These are the activations of a small neural network, seen along a few directions. Each row is one input.
In each table, some parts of the input vary, and every possible input appears once, in random order.
A made-up example of a description, with smaller parts first: one of 4 places along a line, together with either a single point or one of 11 places along a line or (one of 3 separate values, together with one of 5 places around a ring).
Shared parts are said once, and a part with two or three values counts as separate values.

Other details of the inputs shift rows strongly along three fixed directions, in all tables alike. That doesn't count.

A family of inputs:
r1: [ -9  24   4 -40   9  -7  22  -8  -4  -4 -36 -43 -55 -31]
r2: [-19 -56 -58  -1 -49   2  71 -47 -21 -29  -3 102  53 -40]
r3: [ 19 -23 -17 -18 -14  -4 -44  19 -35   7   1  56  29  11]
r4: [ 31 -33  -6  21 -22 -26 -19  11  31  24  29  61  22  35]
r5: [-23   5 -55  -3  29 -10 -35  -9  12 -36  63 -60  -7  16]
r6: [ -3 -28 -33 -41 -14 -10  58  -8 -33 -17 -44  47  17 -29]
r7: [-38 -24 -39  62 -32  18 -24  -9 -29  33  26  49  23  55]
r8: [ -8 -10 -25 -39  -6 -22  75 -27  -7 -23 -56 -11 -53 -39]
r9: [-16  11 -16  -6  28  -4 -29  -3  -3 -37  60 -57  11  25]
r10: [ 11 -10 -16  -6 -21  -7 -73  15  -9  19  -4  49   0   5]
r11: [-21  26  27  39  52  15  -4  26   2  49  -5 -96 -14  48]
r12: [ 12 -46 -28  22 -13 -15 -51   7  29  34  25  53  23  -7]
r13: [ 16   5  34  17   0  -2 -38  21  33  34  19  -9 -11  -4]
r14: [  2 -31 -47 -15  49 -36  -3   8  18  -4  48 -56  13  14]
r15: [ -4  38  84  20 -41  62   1 -10  -2   1 -29  32  -9 -51]
r16: [-38   5 -15 -12  11  16  28 -37  12 -35  -2 -42 -23 -42]
r17: [ -8 -23 -89 -40  26 -79  14   0  -4 -33  33 -18 -19  46]
r18: [-16  16  27  -9 -13  23  82 -40   5 -39 -27   3 -15 -29]
r19: [ 12  47  53  23  -5  14 -28  10  -2 -22  31  -2  18  33]
r20: [ 24  47  99  -1  33  29  59  11  11   1 -49 -44   2 -33]
r21: [ 14  41  72  37 -40  30 -38   4   6  -6   6  16  -6   7]
r22: [ -7 -19 -42 -50  -2 -28  87 -31  -7 -26 -44   9 -35 -16]
r23: [ 18  22  29  11  28 -28 -22  22  44   7  26 -81 -33  25]
r24: [ 27 -28  -2  15 -11 -12 -14  22   9  22  19  49  57   9]
r25: [ 33   2  35  25   6  28 -61  33  15  33   8  15  32 -10]
r26: [ 24  31  58 -15  -9  59 -16  15 -32  13 -70  29   8 -49]
r27: [-32   9 -34   5  25  -6   1   5 -37  33 -23 -52 -26  53]
Each input here is: one of 3 separate values, together with either a single point or one of 8 places around a ring.
The inputs of r19 and r17 match in every part but the choice among 3 separate values. If r2 is changed in the same way as r19 into r17, which row does it become? -> r6
List by row number the other rows that have the choice among 3 separate values in common with r13. -> r4, r11, r12, r14, r20, r23, r24, r25

A family of inputs:
r28: [  0 -30 -27 -29  -5 -29  55 -17   7 -18 -11  16  -2 -22]
r29: [  6  26  75  25 -16  49   1   9 -18  33 -38  12   0 -18]
r30: [-21  17  18  -4  23  19  26  -8  -9   9 -20 -54 -17 -12]
r31: [-30  -9 -26 -10  23  -1  32 -14  -7   3  -3 -43 -11  -7]
r32: [ 15 -34 -40  10 -36 -21 -30  -2  -5  10  20  78  10  30]
r33: [ 11 -19  11 -14 -26  17  14  -4  -9   8 -36  52  16 -45]
r34: [ -6   1 -20 -25  19 -22  30 -10   9 -13 -10 -32 -31 -19]
r35: [ -1  14  21  -1  38  18  32   2   1  -4 -23 -53   1 -16]
r36: [ 28  18  19   6  -1   0 -69  34  -3  13  23  19  23  25]
r37: [-11  -8 -14  -5  27 -16  51 -11  18  -6  -8 -37  -8   2]
r38: [-21  -6 -23  -6  -5  -5  50 -20 -12  -8 -28  -3 -21 -15]
r39: [  9   5   0  24 -25 -12 -48  19  -7  14  22  32  14  48]
r40: [-12  37   5   5  21  -9 -48  21  -1   2  18 -67 -24  41]
r41: [ 29   2  22  10 -24  -7 -62  26   5  19  15  32   5  14]
r42: [-13 -10 -23 -24   5   5  39 -26  -9 -10 -32  -3 -19 -24]
r43: [  6  17  29 -28  17  12  13  10  -2 -10 -22 -37  -6 -28]
r44: [  0 -15 -24 -26  17 -11  42 -11  -6 -20 -15   0   2 -31]
r45: [ 17  42  27  -9  30 -24 -42  29  19  -7  29 -64 -19  39]
r46: [ -1  -7 -24 -36  22 -16  27  -3   1 -20  -2 -37  -6 -21]
r47: [-18 -21 -23  -5  16   8  47 -18   5   5 -29 -11  -1 -30]
r48: [ 10  34  13 -16  37 -36 -30  25  21 -14  34 -68 -18  43]
r49: [ -3 -20 -56 -14   9 -47 -10  -4   9 -16  38  -5  -9  50]
r50: [-12  16  24  -5  31  21  34  -2 -17  -2 -17 -54  -2 -12]
r51: [-32 -37 -54 -13  11  -7  53 -22 -13  -1  -2  -5   0 -15]
r52: [ 24   8  18  11 -16  -1 -71  25   0  22  13  40  15  17]
r53: [ -1 -20 -64 -16  15 -60 -10   0  19 -13  45 -16 -18  30]
r54: [ 24  30  64  -4  -6  25 -33  21  -2  13 -23  -4   2 -17]
r55: [  4 -49 -47  31 -25 -15 -36   3   8  32  20  69  22  17]
r56: [  8  42  23  -4  26  -6 -49  20   7  -2  16 -67 -34  41]
r57: [-22 -43 -75  -1   7 -51  18 -13   5  -1  46  -2   1  42]
r58: [  0 -31 -46  21 -39 -25 -22  -1 -10  13  20  70  14  32]
r59: [  8 -18  15  20 -21  19  36  -9   2  22 -36  51  12 -25]
r60: [ -8 -12  27  36 -32  42  35 -37  26 -23  11  51  35 -49]
r61: [ -7 -45 -83 -23   2 -57 -12  -6  15 -10  37  -3 -14   9]
r62: [  2 -49 -55  21 -13 -16 -29   7   4  23  28  58  33  22]
r63: [-12  48  38  -2  21  20  -7   8 -11   0 -24 -64 -20   5]
r64: [ 22  15  42   2  -8  35 -13   9 -23   3 -29  30  17  -7]
r65: [-13 -14 -30 -28  10   3  38 -17 -12 -16 -22  -2  -9 -18]
r66: [  3  -8   0  23 -14  -6 -24  10  -3  24  25  20  13  35]
r67: [-11 -22 -69 -17  13 -34 -28  -4   2  -9  33 -11  -9  34]
r68: [-14  31  25  -9  15   2  38  -2  -7 -14 -25 -45 -15   6]
r69: [-17 -21 -29  -2  16  -7  57 -22  12   2 -22 -21 -20 -25]
r70: [-14  12 -20   2  10 -11 -37  12  -7   2  17 -30  -3  34]
r71: [  2 -10  -9  24 -12 -12 -31  11  -3  24  32  16   6  40]
r72: [ -1 -21   2  16 -13  22  21 -11  -1  24 -34  42  15 -29]
r73: [ 23  -9  20 -10 -11  11   3   8 -12  -2 -19  33  22 -28]
r74: [  5  19  61  23 -15  39   5   8 -15  29 -30  13   0 -11]
r75: [ 10  42  89  24 -32  65  -9 -17  11 -34   4  28  19 -33]
r76: [-16 -11  29  36 -42  44  30 -38   7 -20  21  57  35 -42]
r77: [-18 -14   3  32 -54  29  23 -40   4 -34  19  76  34 -35]
r78: [-19  -6 -17  -7  20   7  34  -9 -15   2  -4 -30   1  -7]
r79: [ -2  -5   5   8 -27  29  19  -5 -31   9 -37  57  25 -21]
r80: [  1  25  44   9  21  23  27   3  10  11 -34 -44 -19 -16]
r81: [-13 -26 -50 -22   1 -19  49 -28  -2 -16 -16   4 -28 -12]
r82: [  7  20  29 -23  14  -1  25   3   8 -11 -23 -47 -29 -25]
r83: [-17  10  20   4  10  21  18  -4  -9  15 -21 -31 -15 -13]
r84: [ 16  25  60   6 -20  45 -18   8 -16  16 -46  31  -3 -18]
r85: [ -6 -12 -46   2  33 -23 -13   8  13   2  33 -41   5  29]
r86: [ 17 -32  -9  -7 -35  -9  22  -8  -1   4 -16  66   9 -27]
r87: [ 33   3  21   6 -21 -16 -55  28  10  11  24  27  14  27]
r88: [ 16  -4  -6  -1  -6  -9 -50  23  -2  10  20  33  18  15]
r89: [ -6 -35 -84 -18   7 -36 -10  -9  -5 -13  33  11   2  29]
r90: [  1  18  19 -21  16   9   8   3   0  -3 -24 -21  -8 -25]
r91: [ 11  11  53  15 -37  30  -7 -16  24 -37  30  35  28 -42]
r92: [ 10  19  17  31 -22   0 -73  27  -9  23  19  20   4  46]
r93: [ -7  -2 -19 -23  15 -16  16  -7   7  -8 -10 -20 -23 -20]
r94: [  4  24   7  10  39 -21 -26  21  28   4  31 -79 -15  47]
r95: [ 16  49  67  26  -9  20 -69  11  34 -33  67 -11  19   9]
r96: [ -3 -11 -20 -22   5 -17  45 -15   5 -11 -21   1 -23 -30]
r97: [ -2 -10  -1   7 -18  19  21  -6 -30   1 -30  47  23 -17]
r98: [  7  39  40 -15  19  10   8   5   2 -11 -18 -50 -25  11]
r99: [  5  36  31  17   1  14 -70  36 -14  14  15 -15  12  43]
The inputs of r48 and r28 match in every part but one. If r34 is changed in the same way as r48 into r28, which row does it become? -> r41
The inputs of r83 and r84 match in every part but one. If r78 is changed in the same way as r83 into r84, which row does it become? -> r89
What do these inputs look like to the network? -> one of 6 places along a line, together with either a single point or one of 11 places along a line
Start at r87 and move only the place on the line of 6, one step at a time. The first step leads to r45. Which rows follow, in order? -> r98, r39, r66, r94
Start at r97 and move only the place on the line of 11, one step at a time. The first step leads to r79. Which rows follow, in order? -> r99, r70, r63, r40, r92, r38, r58, r39, r68
List by row number the other rows that have the place on the line of 6 in common with r59. -> r35, r37, r47, r55, r60, r62, r69, r72, r80, r85, r94

A family of inputs:
r100: [ -7   3  -4  -2   1   0  11  -1  -8   6 -20 -10 -15   3]
r101: [  8 -14 -45 -22   5 -43 -21   0  15 -30  46  -5  -4  22]
r102: [-15 -25 -51 -10  17 -36  24 -15  19 -22  39 -28  -2   6]
r103: [  7  38  75   1  12  47  22   1   2  -7 -31 -30   5 -34]
r104: [-13  -5 -20 -11  17  -6  25 -15  14 -19   7 -35  -9 -20]
r105: [ -8 -28 -25  13 -34   0  14 -20  -2  -3   0  59   9 -12]
r106: [-10 -12 -18 -18  21 -13  50  -9   1  -3 -16 -29  -8 -15]
r107: [ 18  59  46 -21  34  -6 -48  26  19 -27  22 -82 -23  22]
r108: [  7 -19 -30  21 -21 -26 -51  19  -8  20  37  41  18  56]
r109: [  8  53  58  20  10  10 -55  28   7  -3  33 -50   0  45]
r110: [-12  -7 -11  -9  15  -7  50 -21  14 -21   0 -24 -11 -19]
r111: [ 11 -23 -28  22 -21 -11 -60  17 -14  24  30  56  28  43]
r112: [  9   1  15  19 -18   6 -11  -1   5   2  13  28  11  10]
r113: [-12  36  34  -5  20  24  13  -6   0 -18 -12 -56 -15 -19]
r114: [ 20  21  56  10   4  26 -13  20  -4  21 -25  -2   8  -1]
r115: [ 13  -6   6  32 -33   2 -53  10   0   9  35  55  25  36]
r116: [  0 -11  10   5 -20  21  21  -3 -27  15 -32  49  21 -18]
r117: [ 17   9  47  11 -14  35 -10  15 -12  27 -40  32  15 -22]
r118: [-20 -20 -35  -6  -5  -5  21 -24  -1 -14  10   6  -3 -19]
r119: [  2  -5 -38  -1  26 -32 -46  19  12   7  39 -36  -2  44]
r120: [ 15  -3  29   7 -10  27   4   8 -12  21 -31  35  20 -17]
r121: [-11  14  15 -12  15  14  49  -9 -11  -4 -39 -33 -20 -12]
r122: [ 12 -34 -18  14 -24  -7   0   2  -6  23  -6  68  19   4]
r123: [ 20 -26 -28 -17 -19 -22 -10   5  -9   1  -3  57  10   4]
r124: [-20 -18 -40 -17  20 -19  47 -22  12 -27  17 -35  -2 -15]
r125: [-19   1 -28 -16  25 -10  21  -7  -7  -6 -10 -45 -21  -2]
r126: [ 19 -10  12 -21 -26   6   7   2 -15   8 -40  56   0 -33]
r127: [-16   5  -7  -2   1   4  17 -16   0 -16   0 -17 -10  -9]
r128: [ -1 -31 -33   4 -17  -4 -16   2 -12  20   2  46  12   0]
r129: [ -5 -15 -48   3  16 -45 -48   6  29  -8  72 -37  -8  39]
r130: [ -3  31  21 -11  41  -4  10  11  11  -1 -13 -76 -28   8]
r131: [ -9  44  48  -8  24  21  38  -9  11 -18 -24 -73 -31 -24]
r132: [-16 -28 -50 -10   7 -23  11 -17  16 -14  30 -13  -5  -8]
r133: [ -9  -2   7  -2  -3  18  35 -14  -6 -13  -9   7  14 -28]
r134: [ -9  -5  -7  -9   3  -3  34 -10  -2   8 -25 -12 -22 -15]
r135: [ 13 -16  -9 -16 -26  -5   8 -10   1 -16 -10  52   5 -30]
r136: [-23 -12 -30  -9   2  -2  44 -30   1 -23  -5  -5  -8 -17]
r137: [ 14 -14  -7 -15 -22 -13   5  -4   0 -19   7  45  14 -13]
r138: [ 13   6  28  12  -8  26 -19  16 -17  21 -18  29  20   1]
r139: [  2  -5  13  13 -26  10   3 -10   4   5  -1  34   2 -14]
r140: [  4  -3  13   4   1   8  15  -7  10  -7   2   1   8 -14]
r141: [-22 -23 -58 -13   9 -25  24 -15  -7  -4  -2 -14 -17   6]
r142: [ 14  31  20 -20  13 -15 -44  17  15 -20  27 -44 -19  12]
r143: [  8  70  75   8  31  31 -53  30   9  -5  13 -85 -10  15]
r144: [ -1   5 -23   8  18 -20 -52  13  13 -12  62 -33   7  44]
r145: [ 13  43  75   3  16  27   7  22  -5  15 -34 -36  -5  -5]
r146: [-21  -5 -33  -7  11 -16  25 -20  12 -24  15 -28 -16   6]
r147: [ 23  40  97  10  -4  51 -12  23  -9  31 -52  -3   0 -27]
r148: [  1  27  58  12 -19  38   4  -3  -4   2 -24   8  -4 -22]
r149: [ -2  -7   3  -4   0   0  22  -2   0  14 -24   2 -13 -17]
r150: [  8  -9  -1  17 -24   5 -22   7 -11  22  -9  52  12  18]
r151: [ -2 -23 -20   0 -10   9  13  -5 -14  13 -22  43  14 -15]
r152: [  4 -23 -20  19 -28 -15 -10  -5   5   2  31  50  20  17]
r153: [  9  37  29   0  34  -3 -62  36   9  15  22 -76 -15  35]
r154: [  7  14   3  11   7  -1 -56  23  -7  16  16  -7   6  38]
r155: [  6  46  33   9  33 -11 -53  25  27  -8  42 -85 -20  38]
r156: [  7 -11  10   9 -25  15  21  -5 -12  21 -39  50   2 -20]
r157: [  7 -11  15   8 -24  13  29  -3 -15  19 -33  50  12 -14]
r158: [ 38   0   1   4 -24 -22 -96  39  -3  20  26  51  14  42]
r159: [-15 -19 -21   3 -17   0  33 -22  -8 -13   2  30  12 -12]
r160: [ 12  29  65  16 -19  42 -26  17 -22  29 -37  21   3  -6]
r161: [-11   0   7   2  -8  18  35 -20  -7 -14 -14  10   3 -19]
r162: [ 39   0   6   4 -23 -24 -86  41  -7  17  32  52  24  48]
r163: [ -4 -10 -28  -4  14 -26   0   4   8   7   6 -21 -15  13]
r164: [ -8 -18  -9   7 -22  10  21 -17 -11  -7   1  45  24 -17]
r165: [-10  12   5   5  -2   3 -16  -4   2  -7  17 -17  -8   7]
r166: [ -7  27  20 -14  34   3  38  -1   1  -5 -24 -69 -30   0]
r167: [  8  34  80  11 -14  59  -1   4  -9   7 -36  11  10 -42]
r168: [  6 -15 -13   9 -15  -5  -1   0  -3  18 -10  39   4   9]
r169: [-16 -17 -36 -16  16 -12  36  -8 -10  -4  -7 -15   0  -7]
r170: [ -8 -11 -25  -4  12 -18   9 -10  19 -14  21 -26  -8  -5]
r171: [-14  15   9 -15  19  13  23  -5 -12   1 -28 -42 -21 -18]
r172: [-16  -8 -33  -9   9 -20   8  -5  -1   2   3 -25 -24  13]
r173: [ -9   4   9 -12  17  10  49 -20  14 -19 -18 -30 -10 -36]
r174: [-20 -29 -59 -16  18 -24  36 -26  17 -25  20 -21  -4 -13]
r175: [-10 -21 -32   0  -1 -23   8 -13  18  -8  25  -1  -9  -3]
r176: [-15 -22 -40  -8   2 -11  32 -15 -14  -1 -11   8  -4   2]
r177: [ -6 -30 -25   9 -25   6  14 -20  -9  -7   6  58  23 -13]
r178: [  1  -9  12   9 -21  30  14 -12  -6  -1 -19  50  22 -32]
r179: [ 22  27  45  15   6  11 -54  33   3  26  -1 -17   2  21]
r180: [ -9 -16 -37 -15  26 -24  24  -6  10  -2  -1 -32 -14   1]
r181: [  2 -11 -29 -40  11 -21  36 -10  -3 -17 -27  -3 -18 -22]
r182: [ 22  -6  -3  23  -8 -16 -82  38  -1  29  44  25  31  54]
r183: [-15 -13 -65  -4  20 -50 -30   9  -1  -3  53 -37  -7  62]
r184: [ 16  15  62  20 -23  31   4   6   0   8 -16  37  22 -19]
r185: [-20 -12 -33 -15  10  -5  43 -19 -11  -5 -25 -10 -14 -10]
r186: [ 11  13  55  17 -28  41  22  -9  -2   6 -37  47  12 -33]
r187: [-10 -25 -34  -2  -2 -16  33 -22  16 -14   8  15  -1 -14]
r188: [-22  -1 -20 -12  15   2  38 -25   2 -25  -3 -26  -9 -20]
r189: [ 14  -8 -19  21  -9 -13 -83  31  -5  27  36  26  18  47]
What do these inputs look like to the network? -> one of 2 separate values, together with one of 5 places along a line, together with either a single point or one of 8 places around a ring
The inputs of r175 and r149 match in every part but the choice among 2 separate values. If r124 is changed in the same way as r175 into r149, which row does it become? -> r182
The inputs of r180 and r173 match in every part but the choice among 2 separate values. If r162 is changed in the same way as r180 into r173, which row does it become? -> r137
The inputs of r169 and r133 match in every part but the choice among 2 separate values. If r158 is changed in the same way as r169 into r133, which row does it become? -> r135
List by row number the other rows that have the choice among 2 separate values and the place on the line of 5 in common with r139. -> r118, r129, r132, r142, r148, r165, r167, r175
Change only the choice among 2 separate values in r114. List by row number the other rows that result. -> r140
Change only the choice among 2 separate values in r128. List by row number the other rows that result. -> r167
Change only the place on the line of 5 in r186. List by row number the other rows that result. -> r112, r131, r139, r152

A family of inputs:
r190: [ 37  17  37  22 -15  -7 -76  42   0  26  23  25  14  48]
r191: [-11 -27 -19   5 -35  -1  29 -30   7 -14   8  54   7 -35]
r192: [  4  37  30 -24  26  12   0   5  -3 -21 -13 -48 -16  -4]
r193: [ -7  25   3 -25  23  -2   8  -7   9 -38   5 -59 -16 -11]
r194: [ -5 -37 -29  -8 -22   7  18 -10 -25  21 -31  53   8 -25]
r195: [ -2   3   7  -4  19  18  12   6  -9  22 -42 -14  -6 -20]
r196: [ -6 -16 -25 -22  11 -26  51  -8   1  -1 -21 -10 -14 -10]
r197: [-37 -15 -89  12  29 -59 -22  -7  13 -13  79 -66 -21  83]
r198: [  2 -29 -31  20 -38 -10 -49  -3   3  -3  54  70  34   8]
r199: [  9 -23  -5  -8 -14   1  21   3 -18  16 -29  52  22 -17]
r200: [ 18  33  61  -7  -9  30   5   4  -6  -3 -39  12  -9 -18]
r201: [ 10  19  66  22  -5  36  17  -6  23  -2  -6  -2  11 -29]
r202: [-13 -13 -36 -22  -2 -21  38 -27  13 -36   2 -10 -20 -20]
r203: [ -9  12  -6  -9  36  -9  13   6   8  14 -22 -64 -34   2]
r204: [ -2  53  46  39  14  24 -78  33 -10  15  37 -48  12  69]
r205: [-20 -28 -36  -4  17  -7  51 -30  25 -28  25 -21   9 -28]
r206: [ 21  24  58  -5   2  30  10  17 -17  10 -42   4  10 -20]
r207: [ 11 -37 -32  17 -37 -16 -50  12 -11  37  14  71   9  27]
The inputs of r190 and r206 match in every part but one. If r191 is changed in the same way as r190 into r206, which row does it become? -> r198
What do these inputs look like to the network? -> one of 2 separate values, together with either a single point or one of 8 places along a line
